A small network was trained on invented records. Each row is its activation on one of them, seen along a few directions.
Here are examples, each followed by its value of one field, RUMEB.
The largest differences between rows may come from other fields.
In the rows, 500 means zero.
Strong random noise was added to every row along 8 fixed directions; ignore it. To show where, here is one row again and again, with new noise each time:
[471 850 368 411 470 343 480 490 537 353 449 674 502 884 702 737 547 518
 405 658]
[307 770 478 404 633 578 598 465 433 544 584 411 633 800 545 556 592 344
 279 485]
[434 753 581 720 479 454 553 489 544 274 589 655 578 623 575 613 593 516
 420 412]
[521 142 618 346 485 627 601 569 374 527 445 360 483 519 510 444 538 341
 333 398]
[663 480 393 379 424 358 512 436 495 509 443 609 478 583 545 459 583 597
 471 440]
[512 625 510 492 539 680 481 435 584 596 606 676 278 389 518 475 422 602
 466 605]
[501 493 440 509 540 471 634 356 465 551 457 410 624 606 547 472 583 438
 327 368]
[399 343 458 548 596 586 650 344 482 693 449 395 572 412 557 458 493 390
 341 461]
[543 534 392 333 438 391 452 535 512 504 451 689 430 627 607 575 536 553
 500 602]
[353 677 775 631 685 709 749 315 393 477 608 404 305 393 570 475 373 449
 258 752]

[755 529 458 548 389 632 466 412 622 329 444 514 461 662 524 548 485 563
 385 286]	gami
[565 322 745 665 465 520 599 471 453 222 397 465 423 415 626 599 376 440
 432 639]	dode
[403 734 277 632 486 454 400 509 684 461 376 451 522 772 660 817 438 437
 448 526]	kala
[687 654 226 485 335 530 288 514 758 383 438 754 574 788 574 681 546 609
 525 300]	gami
[650 777 595 540 431 619 384 541 573 187 544 528 417 724 487 604 436 578
 478 495]	vizel
[609 523 480 756 443 810 407 458 758 406 408 403 246 485 561 707 264 530
 421 484]	kala
[361 345 453 463 589 347 528 461 412 692 448 483 623 270 482 411 466 483
 669 709]	kadu
[534 535 585 500 507 423 523 528 424 434 575 451 594 521 409 400 603 493
 519 376]	kadu
[390 217 491 656 497 440 507 488 533 618 417 578 496 156 553 492 413 499
 627 613]	fimon
[436 495 633 588 499 227 508 564 401 473 616 691 531 216 426 362 576 621
 734 604]	kadu
[424 581 597 360 570 589 435 571 415 499 595 480 513 497 406 426 460 489
 572 650]	vizel
[477 350 421 530 459 657 484 516 618 535 408 544 432 548 634 660 442 407
 378 454]	teme
[426 273 304 568 419 410 507 532 557 502 318 444 800 678 604 651 608 338
 436 255]	teme
[433 456 235 536 445 421 286 628 679 729 518 638 579 401 427 513 566 560
 716 341]	kala
[345 580 573 762 510 477 628 428 532 319 435 570 536 546 701 717 454 430
 378 619]	teme
[437 119 446 538 354 536 417 725 599 502 322 572 371 451 652 747 430 397
 531 531]	kitu
[286 576 269 554 667 857 474 376 700 892 512 405 472 458 553 595 361 364
 367 515]	rakat
[244 480 644 520 598 383 596 583 341 507 534 424 585 449 533 521 530 353
 501 665]	gol
[221 579 585 619 512 503 407 766 524 419 606 561 570 534 508 664 540 368
 578 499]	reti
[437 489 439 395 466 238 514 531 408 401 416 588 727 674 592 565 604 451
 531 558]	gamik
[540 531 528 580 382 377 454 629 520 222 439 526 614 720 559 652 582 466
 499 376]	fimon
[662 648 649 491 509 595 604 380 430 338 507 368 326 597 497 460 436 567
 347 550]	pudo
[466 477 519 437 529 828 476 548 574 590 568 507 372 521 496 538 447 424
 386 459]	kiku
[640 625 369 442 424 411 493 455 574 459 422 556 350 700 616 615 516 570
 404 496]	remob
[582 646 519 599 572 604 574 317 517 468 446 247 432 536 491 501 364 511
 397 556]	gol
[575 324 312 507 423 507 358 526 654 594 326 492 416 443 553 616 371 537
 610 559]	reti
[486 375 573 575 418 327 536 593 468 453 551 717 499 355 517 471 628 551
 577 433]	kiku
[658 534 536 272 427 303 426 586 390 514 574 669 308 382 389 323 540 733
 714 641]	roped
[775 571 314 197 429 433 381 484 508 493 374 388 454 781 470 492 486 582
 518 496]	malus
[532 705 456 505 461 249 536 434 464 218 342 498 615 853 699 713 511 469
 412 642]	luriv
[516 488 368 713 436 549 480 452 692 529 434 565 425 480 596 650 476 527
 448 377]	kitu
[340 480 227 564 526 301 490 423 597 711 433 699 710 442 623 577 575 480
 579 515]	fusa
[216 344 572 577 569 411 639 567 388 590 486 438 570 409 580 566 546 327
 458 583]	remob
[394 608 342 584 468 453 389 523 663 514 474 779 528 493 631 681 457 533
 604 625]	zul
[664 433 507 501 439 447 547 446 470 307 306 263 532 729 574 603 461 439
 380 467]	malus
[372 539  89 443 582 526 466 355 641 864 392 427 732 624 547 559 524 414
 447 398]	pudo
[574 398 499 468 520 580 503 417 540 597 386 459 182 337 598 553 273 545
 487 799]	gol
[578 426 398 545 460 428 427 417 576 530 434 627 565 365 504 457 457 611
 635 532]	luriv
[276 641 403 521 694 588 489 395 559 827 561 497 427 298 509 482 357 493
 554 772]	malus
[769 379 412 200 372 439 459 537 462 420 337 441 390 773 565 542 512 510
 404 476]	tikeb
[450 458 455 464 497 617 494 528 535 501 394 400 427 631 600 666 406 400
 401 590]	roped
[429 145 467 574 507 548 531 457 522 703 466 561 554 180 493 397 479 469
 552 446]	gami
[640 503 544 641 391 562 385 533 659 385 536 759 284 336 528 549 420 672
 602 515]	fimon
[269 488 427 597 450 423 418 698 586 499 533 766 606 519 612 698 595 415
 584 480]	kiku
[454 365 372 478 562 488 599 373 478 656 383 321 649 555 553 491 513 371
 365 418]	tikeb
[786 742 561 506 416 134 627 355 379 269 491 516 415 612 501 397 611 721
 482 488]	rakat
[244 508 328 664 514 429 427 572 625 662 579 727 768 387 507 562 617 449
 648 358]	fusa
[668 576 495 587 367 224 396 545 547 366 491 701 351 375 496 494 496 741
 718 578]	reti
[566 297 408 462 441 122 530 457 396 475 337 491 747 463 520 439 582 514
 651 509]	dode
[545 440 469 610 440 500 487 495 604 553 513 664 328 354 559 541 494 580
 513 460]	remob
[710 235 320 214 382 356 458 498 472 558 311 533 497 599 570 491 525 515
 519 488]	zul
[567 533 327 367 575 608 564 281 525 659 337 287 414 646 602 549 353 450
 307 627]	tikeb
[442 706 824 478 593 722 620 554 347 323 755 389 522 619 368 388 586 403
 334 381]	zul
[531 358 388 309 523 405 614 362 443 586 229 433 335 594 767 657 350 430
 355 879]	fusa
[204 320 509 881 588 798 550 487 663 623 496 418 617 315 573 653 424 273
 391 341]	roped
[481 477 530 477 595 327 607 335 369 603 479 428 547 332 469 332 480 556
 547 670]	vizel
[324 667 605 103 694 640 520 549 285 642 642 360 484 641 413 373 477 380
 427 772]	luriv
[733 365 700 441 373 483 546 567 395 276 495 464 348 522 457 415 542 560
 442 395]	pudo
[483 426 390 213 498 724 403 664 536 696 495 418 326 670 493 560 485 395
 400 474]	kitu
[354 430 735 728 558 665 555 520 489 329 494 443 502 362 564 614 341 377
 486 678]	dode
[541 315 426 402 471 506 459 473 515 544 400 562 547 455 533 496 446 506
 557 577]	gamik
[647 662 464 391 435 406 477 446 503 292 416 585 481 762 617 608 484 560
 440 606]	gamik
[434 476 539 480 558 699 507 502 539 634 542 517 262 378 542 530 379 468
 438 644]	rakat

Which value of RUMEB does each new row have?
[485 325 556 358 402 678 356 769 526 385 510 590 504 610 497 615 502 387
 545 446]	zul
[334 525 511 769 493 349 589 501 528 454 555 651 668 423 565 563 637 461
 503 354]	kiku
[506 196 666 351 470 397 635 577 304 440 402 443 426 472 588 491 515 391
 422 635]	fusa
[541 229 344 408 502 407 488 497 468 771 432 285 595 401 371 337 577 471
 555 284]	kala
[348 429 355 203 530 372 374 612 453 717 525 757 596 425 496 441 537 518
 714 728]	gamik
[523 705 675 354 505 404 538 613 330 251 503 329 407 779 503 571 499 466
 439 676]	reti
[713 330 714 453 367 422 433 611 411 271 556 652 465 339 372 326 537 656
 682 472]	luriv
[442 494 471 485 461 439 501 559 492 402 470 559 661 670 564 593 590 420
 455 424]	gami
[426 688 338 749 516 600 469 400 704 580 610 629 681 514 477 530 598 525
 465 187]	teme
[712 372 359 549 334 619 352 524 728 441 382 648 369 532 581 640 436 583
 502 369]	pudo
[718 668 472 521 382 586 449 489 623 313 526 616 385 719 539 588 540 593
 383 304]	teme
[382 312 681 516 542 766 495 648 464 591 637 432 428 292 367 411 473 416
 516 414]	roped
[574 682 429 457 456 263 503 452 468 439 556 676 613 601 487 427 661 622
 544 414]	gami
[656 583 567 491 483 382 624 357 404 376 499 468 505 566 488 398 561 586
 418 444]	gami
[565 397 576 430 478 557 608 505 409 392 434 347 533 668 527 525 544 394
 343 412]	kiku
[559 708 670 476 501 602 376 581 499 371 691 653 382 409 358 398 453 660
 655 603]	vizel
[515 306 442 587 474 731 391 570 652 614 476 402 470 396 436 526 423 449
 523 325]	reti
[473 489 400 391 524 510 481 448 512 557 439 534 592 578 550 526 476 469
 487 582]	gamik
[514 407 549 574 577 475 635 284 443 586 408 393 381 264 550 419 348 548
 470 727]	fimon
[523 409 596 151 427 552 428 790 366 425 518 456 389 736 473 542 555 399
 474 541]	rakat
[712 249 426 429 328 458 338 612 584 392 391 614 545 517 503 524 517 530
 617 355]	dode
